A small network was shown many inputs. Here are its activations along a few directions, one row for each input.
In each table, some parts of the input vary, and every possible input appears once, in random order.
A made-up example of a description, with smaller parts first: one of 8 places around a ring, together with either a single point or one of 9 places around a ring or (one of 3 separate values, together with one of 4 places along a line).
Shared parts are said once, and a part with two or three values counts as separate values.

Other details of the inputs vary at random and push rows far along two fixed directions, the same in every table; ignore that.
These rows show it; all are for the same input, with only those details redrawn:
[ 10  24  23 -65  -9 -27  -4  53  17  30 -39 -14 -16  37]
[  6 -14  -7  29   9   5  16 -14   7 -21  -1  17 -14 -15]
[  8 -32 -24  65  21  20  26 -42  -1 -42  16  32 -19 -36]
[ 27 -49 -38  47  52  32  30 -33 -31 -51  26  24 -61 -41]
[-33  17  19  59 -51 -17  11 -29  62  -5 -22  33  63  -1]
[-19  -3   1  70 -25   0  17 -41  39 -23  -5  36  34 -20]
[-28  18  22  47 -48 -18   9 -21  58  -1 -25  28  56   1]
[ 37   0   2 -80  33 -10   3  58 -22  16 -22 -21 -67  24]

A family of inputs:
r1: [ 20 -20 -13   5  25  12  30  -7 -16 -25  -8   3 -53 -14]
r2: [ -1  -2  -1 -26  11  -3 -34   3 -45  19  -2 -55  -9   3]
r3: [ 27 -25 -34 -17  49  32  17  21  -8 -11  59  53 -30 -16]
r4: [-31  32  32  -3 -72 -19  -1  22  67  17 -17  38  59  21]
r5: [  6 -23 -27   4  38  15 -28  -8 -62 -16  24 -34 -26 -17]
r6: [-52  18  14  63 -52 -15 -34 -45  19   6  -6 -11  89  -6]
r7: [  6 -33 -26  22  31  29 -14 -44 -71  -1  29 -48 -22 -21]
r8: [-29  31  27  -8 -61 -20  -4  25  70  24  -5  47  71  21]
r9: [-36  -2  -4  76 -25   0 -21 -58  -7  -7  11 -16  57 -23]
r10: [-12 -26 -21  48  13  19 -18 -50 -46 -16  24 -36   1 -30]
r11: [-28  24   7  43 -17 -12   0 -11  70  17  15  63  89  -1]
r12: [ 41 -10 -17  31  67  49  65 -75 -42 -57  51  -7 -41 -29]
r13: [  35   16   16 -113   23  -23   -7   83  -14   35  -36  -32  -64   44]
r14: [ 34  -9 -11 -65  54  -3  -7  54 -17  14   9   6 -48  15]
r15: [ 33  -3   6 -92   4   4  25  59 -21   7 -19 -15 -81  22]
r16: [-10  45  31 -95 -20 -33 -55  68 -17  55 -30 -64  20  50]
r17: [-33  31  33   8 -86 -18  10   5  70  11 -26  33  60  18]
r18: [ -9  40  32 -95 -30 -30 -52  48 -27  72 -36 -88  13  51]
r19: [ 27 -48 -42  42  66  32  19 -20 -33 -47  36  30 -61 -38]
What is each input in this table made of?
> either a single point or one of 8 places along a line or (one of 2 separate values, together with one of 5 places along a line)
A walk changes only the place on the line of 8. It starts at r7 and steps to r18. List the rest of the walk in order.
> r10, r2, r9, r6, r5, r16

A family of inputs:
r20: [ -9  47  43 -72 -48 -46 -14  57  63  65 -57   1  35  53]
r21: [ 31 -32 -23 -52  61  12 -17  29 -59  11   4 -45 -82 -11]
r22: [ -1 -17 -31  50  16  33  29 -40   4 -41  43  42   2 -41]
r23: [-14 -20  -9   0 -10   6 -11  -6 -25   7   5 -13 -10  -7]
r24: [ 12  37  22 -88   2 -28 -10  72  11  23 -26  -8  -5  38]
r25: [-22  50  55 -73 -77 -34  11  37  34  45 -80 -45  24  60]
r26: [-30 -12 -12 112 -26   7  27 -70  57 -21   5  64  63 -40]
r27: [-26  41  43 -50 -60 -32   2  37  62  52 -39  15  59  42]
r28: [-18   5   9  46 -45  11  12 -22  44 -20  13  44  36  -8]
r29: [-14  48  40 -84 -32 -43 -42  65  24  85 -48 -49  36  54]
r30: [-35  12  17 107 -64  -3   2 -47  70 -38   4  64  79 -15]
r31: [-50  15  13  80 -58   1 -11 -63  44  21  19  21 120  -4]
r32: [  6  -9  -7 -45  24 -16 -33  37 -41  11 -15 -38 -40  10]
r33: [-10  11  -8  28   6   1   9 -11  21 -26  12  33  27 -15]
r34: [-50  30  24  79 -92   2  31 -65  54 -31 -32  11  79  -8]
r35: [-27  35  36  45 -53 -21  -6 -52  35 -15 -16 -20  71   7]
r36: [ -6  38  33 -52 -17 -41  -9  52  41  35 -41   3  30  37]
r37: [-27  33  36  18 -66 -33   0   6  83  36 -39  30  65  20]
r38: [ 22  13  -8 -54  41   1 -36  33 -45  17  20 -34 -11  22]
r39: [ -4 -40 -31  45  12   4 -19 -14 -44 -26   5  -7 -24 -32]
r40: [-18  -1   5  88 -39  16  21 -95  13 -42  23  -4  50 -29]
r41: [-24 -10 -12  79  10   6 -18 -52   0 -10  23  11  53 -20]
r42: [ 34 -34 -44 -16  69  45 -10  -9 -79 -17  61 -18 -59 -20]
r43: [-27  -7 -17  96   0  -6  24 -52  41 -33  23  53  57 -31]
r44: [ -4  41  37 -61 -47 -20  -3  52  43  32 -20   8  18  38]
r45: [ -35    1   14  114  -39   15   43 -100   29  -25    6   23   57  -32]
r46: [ 13 -63 -40  23  57  43   9 -31 -65 -33  44 -12 -65 -47]
r47: [ 32 -34 -31 -50  51   9 -21  29 -67  11   1 -39 -86  -8]
r48: [ 42 -31 -40 -17  77  30  17  13 -50 -44  30  17 -76 -24]
r49: [  2 -18 -15  40  27   6  17 -16   7 -27   6  35  -1 -22]
r50: [ 18 -24 -26  83  52  38  38 -72 -45 -68  34   4 -40 -50]
r51: [-57  13   8  99 -58  12  -7 -68  41 -13  24  24 106 -27]
r52: [ 48 -39 -20  -2  72  17  10 -29 -68 -37  16 -48 -81 -17]
r53: [ -6   2  -7 -22   6  -7 -31  22 -33  -6  -2 -25 -16   1]
r54: [  47    7   14 -122   45  -24  -11   99  -22   32  -28  -26  -84   46]
r55: [ -7 -32 -33  31 -10  22 -11 -17 -46 -27  24  -4 -22 -34]
r56: [ 10 -40 -51  78  62  43  -8 -61 -56 -54  66  12 -12 -49]
r57: [ 25   1  -8 -55  46 -13   2  47  -9   8 -10  -4 -36  12]
r58: [ 22  16   7 -80  38 -19 -41  56 -35  48  -6 -47 -10  42]
r59: [ 23 -35 -55  47  73  31  27 -31 -37 -64  61  37 -47 -48]
r60: [  8 -37 -45  74  39  23  34 -51   2 -32  40  45  -7 -48]
r61: [-24  26  43  -5 -80 -24  -2  19  71  35 -28  26  55  36]
r62: [-42  -5  -4 100 -41  11  32 -70  62 -21  19  62  83 -35]
r63: [ 48 -40 -17 -31  52  25  21 -23 -72 -17  24 -53 -87  -8]
r64: [  6  54  56 -88 -46 -52 -20  34  27  69 -63 -72  20  63]
r65: [ 31 -48 -34  32  43  25  19 -15 -16 -27  21  29 -67 -28]
r66: [ 34 -52 -42  52  37  54  27 -30 -33 -62  57  40 -68 -41]
r67: [-28  -2   0  50 -24   8 -10 -46   9  15  22  11  65  -7]
r68: [  6  -2 -19   6  16  25 -14 -16 -31   4  43  -8  15  -5]
r69: [ -9  -8   3 -46 -34 -14 -26  37 -27  34 -22 -31 -12  15]
r70: [ -1   5  -8   7   9   1 -23 -11  -5  33   8 -13  29   6]
r71: [-16  17  25 -47 -22 -12 -21  30   2  50 -12 -31  29  28]
r72: [ 33  -3  -1 -59  21   0  20  27 -36   7 -48 -50 -80  18]
r73: [ 10 -30 -21  94  50  27  37 -78 -32 -56  20   5 -32 -46]
r74: [-18 -30 -31  62  -4  31  -4 -50 -29 -40  38   8  -2 -44]
r75: [ 43 -48 -24 -36  53  31  20  25 -40 -14  26   8 -98  -5]
r76: [-42  25  24  82 -64 -13   4 -37  77 -24  -5  57  88 -10]
r77: [-43  37  26  36 -72  -9  12 -19  74   5  -9  46  95   3]
r78: [ -1  50  41 -93 -33 -48 -11  74  50  72 -58 -11  24  53]
r79: [  8 -48 -47  58  64  41  -5 -43 -60 -65  49  -2 -48 -58]
r80: [ -9  54  39 -97 -17 -38 -49  78   3  55 -31 -51  27  54]
r81: [-14  32  40 -30 -41 -41 -15  47  58  31 -43   9  32  45]
r82: [-48  41  38  -9 -70 -21 -26   8  42  29 -17 -17  76  14]
r83: [  62  -39  -24  -52   61   17    5   45  -41    0    6   -3 -113    3]
r84: [-22  51  48 -37 -61 -39 -22  47  66  25 -40  14  51  48]
r85: [ 14 -46 -37  86  39  34  42 -66 -42 -78   0  -1 -53 -47]
r86: [ 10  -4 -10   8  19   8   6   1   1 -30  11  29 -14  -9]
r87: [  54  -27  -18 -104   65   15   17   62  -52   12    9  -15  -98   13]
r88: [ 16 -55 -53  32  44  29 -17 -16 -82 -54  31  -8 -67 -47]
r89: [-34  34  11  31 -48  -9  16 -18  61   2  14  39  78  -1]
r90: [  51   -4  -12  -89   51    9   14   47  -73  -25  -29  -59 -113   19]
r91: [ -3 -15 -11  23  33   4 -18  -8 -24  -5  12 -15   1 -13]
r92: [ 13 -27 -19  31  38   9  14 -13  -2 -32  12  31 -26 -19]
r93: [-26  31  41 -28 -64 -28   3  23  65  40 -32  22  59  35]
r94: [-17  -1  -2  27 -15  -1  27 -19  32   1  18  36  39  -8]
r95: [ 13  51  46 -88 -10 -33   1  48   8  66 -57 -58 -21  50]
r96: [ 26  14   2 -89  27 -18  -1  63   3  42 -25 -14 -36  26]
r97: [ 13  15  30 -92 -16 -18   1  68  19  45 -25  -6 -24  44]
r98: [ 26   5  -4 -68  20   7  12  45 -15   5   8   1 -36   9]
r99: [  38  -16   -7 -111   73   -9  -33   77  -70   22  -11  -68  -95   19]
r100: [-44  22  21  11 -83 -39 -38  10  36  46 -49 -13  64  15]
r101: [  5  12   4 -45  12 -12 -33  26 -12  54  -9 -32   5  26]
r102: [-18   9   5  39 -38   8  17 -27  41 -19  13  46  45 -12]
r103: [ 55 -32 -12 -47  57   7   0  53 -38 -11   3  -2 -94  11]
r104: [-28  35  31  54 -49   4  25 -55  31  -9  -5   3  55  -7]
What is each input in this table made of?
> one of 5 places around a ring, together with either one of 3 separate values or one of 6 places along a line or one of 8 places along a line
Changing only the place on the ring of 5 turns r43 into r94. The same change can be made to r32. Which row results?
> r23
Changing only the place on the ring of 5 turns r56 into r41. The same change can be made to r38. Which row results?
> r58
Which other rows does r90 become when the choice among 3 separate values takes its other values? List them by row number.
> r35, r50
Which other rows does r92 become when the place on the ring of 5 takes its other values? List them by row number.
> r20, r86, r93, r102
Which other rows does r40 become when the choice among 3 separate values takes its other values? List them by row number.
> r34, r104
A walk changes only the place on the line of 6. It starts at r70 and steps to r101. List the rest of the walk in order.
> r29, r21, r47, r100
